Each row below holds a small network's activations on one input, seen along a few directions.
In each table, some parts of the input vary, and every possible input appears once, in random order.
Descriptions start from the smaller parts, as in this example, which fits no table here: one of 8 places around a ring, together with either a single point or one of 9 places around a ring or (one of 2 separate values, together with one of 6 places along a line).
Shared parts are said once, and a part with two or three values counts as separate values.
In the rows, 128 means zero.

Other details of the inputs shift rows strongly along two fixed directions, in all tables alike. That doesn't count.

Rows:
row 1: [124 140 125  71 163 145  98  95  92 156 198 215 131  73 138]
row 2: [141 172  79  26 149 145 136 137  86 161 200  54  85 129 147]
row 3: [149  84 110 145 115 129 139 133 154 100  83 105 144 146 117]
row 4: [148 111 132  84 156 131  87 139  41 146 185 115 149 133 161]
row 5: [132 131 157 184  80 126 164 125 178  92  85 125 126 127 106]
row 6: [ 79 197  59  95 103  92 177 143 226 178 134  57  57 168 111]
row 7: [138 135 142 176 108 130 143 133 174 102  66 139 110 130 117]
row 8: [109 130 150 198  76  97 139 131 164 109  90 120 148 128 112]
row 9: [126  39 149 187 137 159 116  98 160  74  41 243 214  81 122]
row 10: [152 129 162 118 126 136 110 123  76 126 196 141 107 123 110]
row 11: [134 131 144 179 112 125 125 125 163 138  83 139 126 136 118]
row 12: [168  55 180 224 138 163  94 126 121  85  39 174 182 128 118]
row 13: [193  80 187 158 175 187  72 129  30  75 116 187 148 109 128]
row 14: [154 119 122  89 150 135  84 136  36 138 174 107 141 116 148]
row 15: [137 154 147 111 148 125  75 134  47 151 181 144 105 114 137]
row 16: [ 68 200  85  94  88  79 226 133 226 148 140  52  70 156 117]
row 17: [127 122 158 197  77 119 149 116 179 121  89 126 144 135 109]
row 18: [109 127 150 186 108  97 120 140 168 128  79 145 142 149 131]
row 19: [132 165  81  12 170 126 152 135  73 153 210  67  83 135 152]
row 20: [126 120 145 111 165 138  83 145  63 147 162 134 138 141 151]
row 21: [109 123 167 180  88  98 131 127 153 120 114 134 153 143 125]
row 22: [148  92 116 166 108 133 138 127 160 119  64 100 164 140 128]
row 23: [140 102 100  44 164 157 104  93  81 140 188 176 169  73 148]
row 24: [ 71 206  70  93 113  80 207 143 230 157 114  66  55 162 124]
row 25: [ 66 164  78  95  91 106 183  98 226 158 158 135 133  98 124]
row 26: [108 111 122 177 117 121 124 149 153 117  62 114 149 140 126]
row 27: [145 128 138  78 191 150 115 135  50 117 171 137  99 129 138]
row 28: [152 118 129 103 168 156  94 138  72 130 163 134 111 140 120]
Each input here is: one of 4 places along a line, together with either a single point or one of 6 places along a line.
- The inputs of row 4 and row 21 match in every part but the place on the line of 4. If row 14 is changed in the same way as row 4 into row 21, which row does it become? => row 8
- Start at row 18 and move only the place on the line of 6, one step at a time. The first step leads to row 15. Which rows follow, in order? => row 11, row 6, row 7, row 24
- Change only the place on the line of 6 in row 13. List by row number the other rows that result. => row 12, row 20, row 26, row 27, row 28

Rows:
row 29: [113 154 112  92 125 125 133 126 114 150 175 106 118 119 130]
row 30: [102 147  87 108 126 122 161 131 185 148 110  95 113 142 131]
row 31: [117 137 111 117 135 122 141 130 141 138 123 122 127 129 133]
row 32: [104 171  80  73 125 121 151 128 154 164 164  74 106 134 138]
row 33: [105 173  95  80 131 114 161 138 145 152 168  69  82 149 131]
row 34: [131 121 123 132 111 130 140 123 143 121 112 119 144 123 128]
row 35: [122 123 130 139 134 132 117 129 119 124 121 145 138 119 129]
row 36: [117 136 108 115 122 111 122 141 130 152 139  92 131 147 137]
row 37: [107 163  72  67 130 122 153 132 156 160 163  83  99 136 127]
row 38: [108 128 129 145 123 125 135 124 161 130 107 145 136 130 122]
row 39: [130 134 114 109 140 137 120 128 116 138 135 126 127 123 137]
row 40: [ 91 174  91  86 103 106 169 128 184 159 156  92 105 134 129]
row 41: [133 102 147 203  99 118 137 135 174  94  47 137 145 138 112]
row 42: [130 135 131 145 126 127 124 139 132 130 115 121 118 137 125]
row 43: [ 83 172  87  95 111 106 162 125 185 163 154  91 105 139 126]
row 44: [165 102 166 116 150 147 101 115  48 113 167 165 148 103 134]
row 45: [157 110 160 150 143 144 101 134  80 103 116 152 130 124 130]
row 46: [130 101 123 152 106 131 151 124 169 103  86 130 149 128 113]
row 47: [142 128 141 101 150 140  95 122  58 133 182 149 129 106 135]
row 48: [129 139 128 140 117 117 135 129 144 134 123 119 113 140 120]
row 49: [118 127 121 129 131 123 115 142 127 147 124 106 139 147 138]
row 50: [162  95 167 128 142 143  78 129  41 124 164 145 156 122 139]
row 51: [114 150 113 100 130 120 126 124 127 154 156 120 114 119 133]
row 52: [142 122 152 151 115 128 126 124 120 121 127 134 128 132 118]
row 53: [129 119 137 135 134 130 112 124 105 120 131 148 138 114 127]
row 54: [104 168  92  94 121 107 167 142 162 147 141  72  86 152 127]
row 55: [114  98 125 191 103 111 132 144 180 114  48 120 163 152 127]
row 56: [135 113 149 139 145 144 102 124  92 119 131 160 145 113 130]
row 57: [127 151 130 116 139 131 121 131 117 151 151 119 104 139 126]
row 58: [146 123 150 118 136 135 128 130  87 113 151 125 117 130 125]
row 59: [134 128 117 100 140 137 130 120 117 133 153 121 121 124 135]
row 60: [132 120 136 174 103 118 138 136 161 112  83 121 132 138 117]
row 61: [122  83 158 211  86 118 150 117 190  84  44 167 173 125 108]
row 62: [143 125 144 118 147 131 120 134  88 116 143 131 109 132 127]
row 63: [148 111 136 113 134 142 126 118 102 120 143 138 134 117 131]
row 64: [120 130 127 133 115 118 139 124 156 122 119 145 132 123 127]
row 65: [142 129 148 137 131 132 116 123 106 128 147 134 119 131 124]
row 66: [121 134 120 118 140 128 136 128 134 136 126 127 131 128 133]
row 67: [117 148 125 100 141 132 123 126 125 144 158 142 118 123 135]
row 68: [137 127 146 151 131 136 117 136 121 125 114 130 126 134 124]
row 69: [111 173  99  91 114 116 156 137 144 150 156  68  93 144 130]
row 70: [127 120 111 121 127 135 140 124 149 121 124 121 132 128 121]
row 71: [148 124 147 132 136 133 111 132  92 112 128 133 120 127 129]
row 72: [100 186  89  88 128 112 147 138 154 177 163  79  79 151 128]
row 73: [123 123 105 120 135 136 135 131 147 128 115 127 128 130 123]
row 74: [116 109 122 166 107 108 128 141 164 124  76 110 153 149 128]
row 75: [159 105 170 125 140 148  91 113  55 121 170 171 146  97 133]
row 76: [127 138 118  99 143 123 128 125 111 139 150 125 122 121 134]
row 77: [111 160 109  86 139 125 128 129 128 154 169 130 106 124 137]
row 78: [119  93 139 210  84 111 151 124 207  95  31 151 167 126 115]
row 79: [161 110 170 122 166 153  96 131  48 110 154 158 121 123 131]
row 80: [152 107 162 128 150 150  88 117  53 113 167 167 146 102 133]
row 81: [113 135 119 134 123 123 130 128 149 141 119 132 129 123 131]
row 82: [128 143 128 126 133 133 129 138 124 128 123 110 113 138 130]
row 83: [131 126 139 120 134 129 114 119 106 130 153 155 130 116 128]
row 84: [124  93 151 190 116 127 127 122 160  98  67 177 159 124 118]
row 85: [148 128 142 128 133 132 115 132  94 116 137 127 118 128 130]
row 86: [125 140 128 139 121 117 132 130 143 136 120 120 111 140 119]
row 87: [129  92 125 179 103 121 156 124 192  94  45 138 153 133 119]
row 88: [127 131 119 117 130 120 139 125 131 130 130 125 131 124 131]
row 89: [129 137 129 136 118 125 138 133 137 118 120 106 118 138 127]
row 90: [151 110 165 126 156 153  83 118  61 128 159 176 142 102 137]
row 91: [115 144 122 104 136 122 122 121 120 145 159 138 117 121 128]
row 92: [123 151 101  82 139 129 126 127 116 152 159 107 113 123 138]
row 93: [120  94 120 178 112 132 152 130 199  98  43 140 156 136 112]
row 94: [128 114 116 134 126 126 141 123 155 118  96 130 132 128 126]
row 95: [125 130 122 116 129 122 112 136 109 146 154 101 135 141 139]
row 96: [167 113 172 136 148 149  86 125  52 115 165 153 129 116 129]
row 97: [140 119 133 121 145 146 111 125 103 128 129 141 139 119 136]
row 98: [ 93 180  88  73 120 112 155 127 165 165 177  95  97 133 136]
row 99: [122  99 114 166 110 125 150 128 190 100  57 135 148 133 111]
row 100: [110 149 112 112 119 120 137 123 148 149 151 112 121 123 132]
row 101: [124 110 116 150 124 129 144 128 168 115  78 134 137 132 127]
row 102: [118 118 129 169 116 117 155 141 173 103  66 120 123 148 119]
row 103: [147 129 150 130 126 135 114 130  92 127 151 125 122 125 124]
row 104: [132 128 139 116 136 129 115 121 112 125 146 161 128 114 131]
row 105: [164  97 167 129 155 148  97 115  57 106 154 171 151 105 135]
row 106: [170  78 167 162 136 149  95 117  81  89 102 180 167 105 130]
- Describe the family of inputs behind these rows. => one of 6 places along a line, together with either a single point or one of 4 places along a line or one of 8 places along a line
- Which other rows agree with row 91 in the place on the line of 6? List them by row number. => row 41, row 51, row 53, row 62, row 71, row 74, row 76, row 86, row 92, row 94, row 99, row 104
- Start at row 33 and move only the place on the line of 4, one step at a time. The first step leads to row 89. Which rows follow, in order? => row 96, row 65
- Start at row 61 and move only the place on the line of 6, one step at a time. The first step leads to row 43. Which rows follow, in order? => row 83, row 91, row 84, row 38
- Start at row 58 and move only the place on the line of 4, one step at a time. The first step leads to row 69. Which rows follow, in order? => row 103, row 52
- Change only the place on the line of 6 in row 95. List by row number the other rows that result. => row 36, row 49, row 50, row 55, row 74
